These are the activations of a small network on made-up records, seen along a few directions, one row for each record.
After each row come some of the record's fields: M, N, Z, L, V, U.
Not every record has every field; a missing one is written none.
Other fields move the rows too, some of them a lot.
(in the rows, 500 means zero)
Strong random noise was added to every row along 4 fixed directions; ignore it. To show where, here is one row again and again, with new noise each time:
555	553	549	436	572	393	644	692	523	514	629	417	436	392	430	506	425	571	438	556	627	552	375	485	591
450	652	303	388	403	524	581	541	554	575	649	525	621	414	392	580	678	502	550	704	586	392	472	651	462
623	477	736	587	673	325	601	695	410	517	598	390	255	429	375	489	310	527	330	407	433	571	410	352	695
450	583	338	343	394	585	448	561	750	525	561	568	639	458	469	606	583	660	585	765	600	383	465	534	389
600	593	188	186	574	393	479	441	662	580	663	362	409	408	529	273	509	583	284	629	577	412	528	564	434
473	580	558	490	469	484	651	720	540	506	607	511	568	404	392	651	514	571	581	634	647	520	359	526	560

375	382	529	592	405	618	291	549	730	335	318	717	673	627	691	610	399	694	771	495	455	497	553	423	274
M: m3 / N: none / Z: z3 / L: none / V: none / U: u2
447	442	436	662	527	528	500	339	268	578	435	530	485	480	489	521	526	298	546	278	371	502	638	605	472
M: m3 / N: none / Z: z2 / L: l2 / V: v1 / U: u2
576	498	286	80	568	620	308	367	857	544	451	403	530	544	708	318	425	732	446	649	698	427	447	495	316
M: m2 / N: none / Z: z2 / L: l2 / V: v2 / U: u2
503	304	808	448	693	354	736	904	562	393	419	337	391	512	667	426	211	789	547	443	919	867	142	310	625
M: m2 / N: none / Z: z2 / L: l1 / V: v1 / U: u1
531	599	649	571	501	408	672	737	499	425	632	450	392	348	415	592	343	521	476	525	601	612	341	432	640
M: m4 / N: n3 / Z: z3 / L: none / V: none / U: u1
335	800	278	515	229	500	752	564	510	541	699	536	722	299	358	638	722	382	619	762	705	494	471	732	479
M: m4 / N: n3 / Z: z4 / L: none / V: none / U: u1
550	456	302	478	621	420	424	150	250	697	550	360	337	490	499	229	702	220	271	348	248	302	696	688	489
M: m4 / N: n1 / Z: z2 / L: l2 / V: v2 / U: u1
694	515	208	298	678	414	558	296	425	602	599	311	332	520	576	111	510	397	246	408	517	508	619	616	488
M: m2 / N: none / Z: z3 / L: none / V: none / U: u2
411	647	539	337	426	511	754	586	375	525	562	507	627	410	461	568	728	411	673	592	759	476	388	703	560
M: m2 / N: none / Z: z2 / L: l2 / V: v2 / U: u1
380	424	651	766	432	533	594	553	437	478	401	650	576	515	425	741	492	415	621	402	492	535	474	486	547
M: m4 / N: n2 / Z: z2 / L: l2 / V: v1 / U: u2
454	605	303	579	347	557	357	424	409	567	493	592	622	554	409	588	747	323	575	527	380	316	707	688	424
M: m3 / N: none / Z: z3 / L: none / V: none / U: u2
531	379	464	517	624	452	549	476	491	426	498	506	559	513	683	308	452	450	504	371	586	601	500	586	499
M: m4 / N: n4 / Z: z3 / L: none / V: none / U: u2
506	516	468	295	519	520	518	439	600	579	528	379	501	576	558	411	563	622	552	582	652	420	429	488	549
M: m2 / N: none / Z: z2 / L: l1 / V: v1 / U: u2
441	463	617	603	321	586	381	549	572	510	478	603	561	502	394	693	596	507	562	665	443	480	532	335	492
M: m1 / N: none / Z: z4 / L: none / V: none / U: u1
445	602	355	417	400	509	473	480	571	447	554	493	489	475	593	529	465	532	495	487	574	594	504	607	328
M: m3 / N: none / Z: z2 / L: l1 / V: v1 / U: u2
349	572	505	620	327	629	372	572	688	377	524	631	666	501	532	683	455	488	585	550	367	473	541	481	358
M: m4 / N: n1 / Z: z3 / L: none / V: none / U: u1
510	477	647	798	471	547	365	481	396	513	349	667	515	516	490	661	415	428	540	379	231	599	605	448	488
M: m3 / N: none / Z: z2 / L: l2 / V: v1 / U: u2
496	370	725	616	423	542	436	576	546	474	386	588	500	586	456	550	435	624	531	553	554	521	418	398	587
M: m4 / N: n4 / Z: z2 / L: l2 / V: v1 / U: u2
581	373	472	394	531	593	268	246	542	581	369	559	393	691	635	480	565	524	450	454	275	300	671	451	482
M: m2 / N: none / Z: z2 / L: l2 / V: v2 / U: u2
509	516	536	455	440	373	686	713	568	459	545	430	514	389	540	607	349	609	478	497	631	681	344	431	525
M: m4 / N: n3 / Z: z2 / L: l1 / V: v1 / U: u1
581	257	681	651	631	446	230	392	414	503	277	485	338	678	635	438	254	462	392	186	170	464	710	365	476
M: m3 / N: none / Z: z2 / L: l2 / V: v2 / U: u2
518	683	718	696	572	229	873	806	195	420	754	309	362	320	335	546	310	254	328	313	518	711	370	577	734
M: m4 / N: n3 / Z: z3 / L: none / V: none / U: u1
353	674	571	569	371	665	496	577	606	578	476	614	639	441	365	799	602	555	618	657	434	444	519	460	494
M: m2 / N: none / Z: z2 / L: l1 / V: v2 / U: u1
307	652	450	589	195	628	634	637	621	473	579	601	761	360	435	744	620	501	708	772	693	563	444	616	436
M: m4 / N: n1 / Z: z4 / L: none / V: none / U: u1
477	415	454	471	494	502	510	530	692	483	478	492	621	488	632	549	465	563	614	552	649	575	439	519	407
M: m4 / N: n2 / Z: z4 / L: none / V: none / U: u2
528	403	535	425	518	527	522	559	525	512	518	454	488	509	458	489	536	647	495	556	690	552	327	483	506
M: m4 / N: n4 / Z: z2 / L: l2 / V: v1 / U: u2
546	487	375	606	529	503	361	310	404	600	504	540	375	555	398	492	665	390	428	491	175	256	678	509	506
M: m4 / N: n3 / Z: z3 / L: none / V: none / U: u1
567	280	901	533	599	428	573	801	530	432	342	526	453	540	439	581	323	741	620	473	666	580	178	297	648
M: m4 / N: n3 / Z: z2 / L: l2 / V: v1 / U: u1
457	574	256	423	438	521	479	289	399	608	575	416	559	452	459	372	676	323	426	463	359	370	543	695	443
M: m4 / N: n1 / Z: z2 / L: l2 / V: v2 / U: u1
529	521	737	423	436	565	614	824	662	411	513	512	510	436	405	770	360	725	633	764	799	552	281	286	557
M: m1 / N: none / Z: z3 / L: none / V: none / U: u1
497	425	283	209	441	657	385	391	652	564	346	547	705	547	672	333	655	680	643	717	632	414	530	610	313
M: m2 / N: none / Z: z2 / L: l2 / V: v1 / U: u1
445	440	632	769	384	600	237	303	390	606	369	649	468	713	244	728	690	426	648	524	135	248	633	290	469
M: m3 / N: none / Z: z2 / L: l2 / V: v1 / U: u2
574	478	297	346	571	530	600	324	293	557	484	397	466	440	512	322	718	401	449	428	515	482	534	709	433
M: m2 / N: none / Z: z2 / L: l2 / V: v1 / U: u1
418	566	831	838	405	517	535	721	402	361	549	591	452	450	366	819	306	484	635	472	391	645	452	431	638
M: m3 / N: none / Z: z3 / L: none / V: none / U: u2
454	481	782	661	575	371	708	795	469	426	483	442	476	390	447	654	329	496	590	420	688	689	221	412	636
M: m4 / N: n3 / Z: z2 / L: l2 / V: v1 / U: u1
412	574	458	722	323	578	480	448	572	550	506	602	630	472	428	674	565	402	594	566	380	464	613	544	433
M: m4 / N: n2 / Z: z4 / L: none / V: none / U: u2
489	508	581	654	551	485	476	489	454	409	453	542	383	517	520	510	430	370	485	425	300	534	575	484	547
M: m2 / N: none / Z: z3 / L: none / V: none / U: u1
386	469	708	603	417	694	410	659	781	379	308	617	614	603	565	727	310	660	676	589	677	563	400	342	459
M: m2 / N: none / Z: z2 / L: l1 / V: v1 / U: u2
604	391	489	704	600	461	339	278	398	541	461	518	305	563	521	414	433	285	371	280	116	385	717	480	504
M: m4 / N: n2 / Z: z3 / L: none / V: none / U: u2
369	591	504	712	249	723	356	455	617	417	465	749	788	592	433	761	631	515	798	578	384	399	597	490	338
M: m3 / N: none / Z: z3 / L: none / V: none / U: u2
388	525	399	535	437	490	573	392	464	475	512	508	641	465	598	474	621	352	505	423	581	538	524	705	474
M: m4 / N: n4 / Z: z2 / L: l2 / V: v2 / U: u2
508	559	374	593	538	438	449	275	357	573	647	412	373	485	424	296	594	221	271	267	223	427	676	633	590
M: m4 / N: n4 / Z: z1 / L: none / V: none / U: u2
484	554	497	498	484	401	410	704	828	297	469	502	537	409	663	479	209	584	517	420	651	719	451	474	393
M: m3 / N: none / Z: z3 / L: none / V: none / U: u2
476	438	553	553	447	543	289	452	614	396	375	609	515	587	512	659	498	675	589	511	373	442	520	431	367
M: m3 / N: none / Z: z2 / L: l2 / V: v1 / U: u2
493	519	276	202	471	591	478	414	761	527	516	428	591	530	612	371	550	583	511	601	724	473	525	612	383
M: m2 / N: none / Z: z1 / L: none / V: none / U: u2
542	648	537	467	478	415	804	595	454	449	604	471	514	385	477	499	358	458	468	474	667	698	356	555	566
M: m2 / N: none / Z: z2 / L: l2 / V: v1 / U: u2
577	467	621	522	685	375	513	474	316	659	640	339	269	429	405	472	463	428	230	374	287	513	501	422	656
M: m4 / N: n1 / Z: z2 / L: l2 / V: v2 / U: u1

Which values does each new row have?
425	536	723	781	349	571	405	725	506	400	413	657	622	518	371	847	429	446	669	472	414	528	533	452	501
M: m3 / N: none / Z: z3 / L: none / V: none / U: u2
732	408	613	324	691	388	386	487	499	592	561	353	125	543	356	375	370	628	187	581	397	374	541	208	595
M: m1 / N: none / Z: z3 / L: none / V: none / U: u1
495	481	454	519	511	432	509	563	581	405	440	478	569	475	498	434	509	545	572	408	609	582	504	607	500
M: m3 / N: none / Z: z1 / L: none / V: none / U: u2
349	529	612	662	393	534	422	537	452	459	502	515	506	535	418	681	476	498	631	538	457	490	496	498	552
M: m3 / N: none / Z: z2 / L: l1 / V: v1 / U: u2
462	663	452	632	410	460	734	564	257	560	679	506	509	387	258	577	671	324	546	565	499	454	452	642	633
M: m4 / N: n3 / Z: z3 / L: none / V: none / U: u1
637	453	576	508	635	367	614	471	419	436	507	357	331	394	579	298	349	514	297	406	639	628	445	487	614
M: m4 / N: n4 / Z: z2 / L: l2 / V: v1 / U: u2
551	401	849	660	553	516	491	649	360	574	499	586	324	545	210	736	520	544	511	539	349	398	457	223	667
M: m1 / N: none / Z: z3 / L: none / V: none / U: u1
526	616	373	480	463	449	646	416	190	719	569	466	525	503	240	560	838	364	543	550	478	366	572	711	667
M: m3 / N: none / Z: z2 / L: l2 / V: v1 / U: u2
553	510	412	378	439	462	328	380	650	557	527	423	362	511	407	481	522	542	328	717	393	370	642	335	437
M: m1 / N: none / Z: z4 / L: none / V: none / U: u1
598	177	826	507	691	544	469	674	704	360	263	544	487	653	727	485	194	754	638	440	684	679	391	269	493
M: m2 / N: none / Z: z3 / L: none / V: none / U: u2
436	492	672	652	398	563	401	687	739	293	397	612	592	516	578	734	289	633	628	576	449	511	472	363	420
M: m4 / N: n3 / Z: z3 / L: none / V: none / U: u1
368	676	324	471	298	559	500	500	624	532	583	502	638	440	374	616	649	452	559	640	473	348	546	646	447
M: m4 / N: n3 / Z: z1 / L: none / V: none / U: u1
433	569	706	626	432	468	488	631	630	368	515	530	529	471	458	581	381	517	591	365	484	621	491	400	558
M: m3 / N: none / Z: z1 / L: none / V: none / U: u2
569	480	401	415	437	603	202	257	648	589	448	632	480	591	461	401	630	583	326	611	327	279	656	503	415
M: m4 / N: n4 / Z: z2 / L: l2 / V: v1 / U: u2
431	585	214	362	383	521	502	474	772	482	554	463	667	407	663	413	542	541	475	639	648	549	529	599	319
M: m4 / N: n1 / Z: z4 / L: none / V: none / U: u1
436	722	166	344	463	460	557	383	500	516	677	439	493	419	488	363	622	292	382	576	467	477	603	744	432
M: m2 / N: none / Z: z3 / L: none / V: none / U: u1
446	739	285	595	346	578	691	372	254	626	614	495	670	479	286	601	757	255	543	596	441	490	525	719	589
M: m2 / N: none / Z: z2 / L: l1 / V: v1 / U: u2
580	406	480	401	697	407	589	578	556	444	432	462	419	470	638	350	338	520	466	375	560	659	462	448	524
M: m2 / N: none / Z: z3 / L: none / V: none / U: u1
494	673	446	531	394	524	434	364	346	599	630	517	454	488	217	592	649	384	478	549	367	297	537	504	515
M: m3 / N: none / Z: z2 / L: l2 / V: v1 / U: u2
574	294	542	440	601	568	366	560	727	426	383	497	445	531	687	446	375	717	517	523	568	516	466	367	443
M: m4 / N: n1 / Z: z3 / L: none / V: none / U: u1
345	639	569	840	392	484	589	573	295	473	579	644	605	424	327	751	575	170	680	397	368	598	536	702	632
M: m3 / N: none / Z: z3 / L: none / V: none / U: u2
539	537	373	203	474	544	467	346	602	597	520	460	542	552	568	458	675	521	471	592	601	392	521	631	476
M: m2 / N: none / Z: z2 / L: l2 / V: v2 / U: u2
463	623	343	310	407	631	436	503	760	450	505	578	567	474	548	538	563	621	595	704	593	440	507	444	343
M: m2 / N: none / Z: z3 / L: none / V: none / U: u1
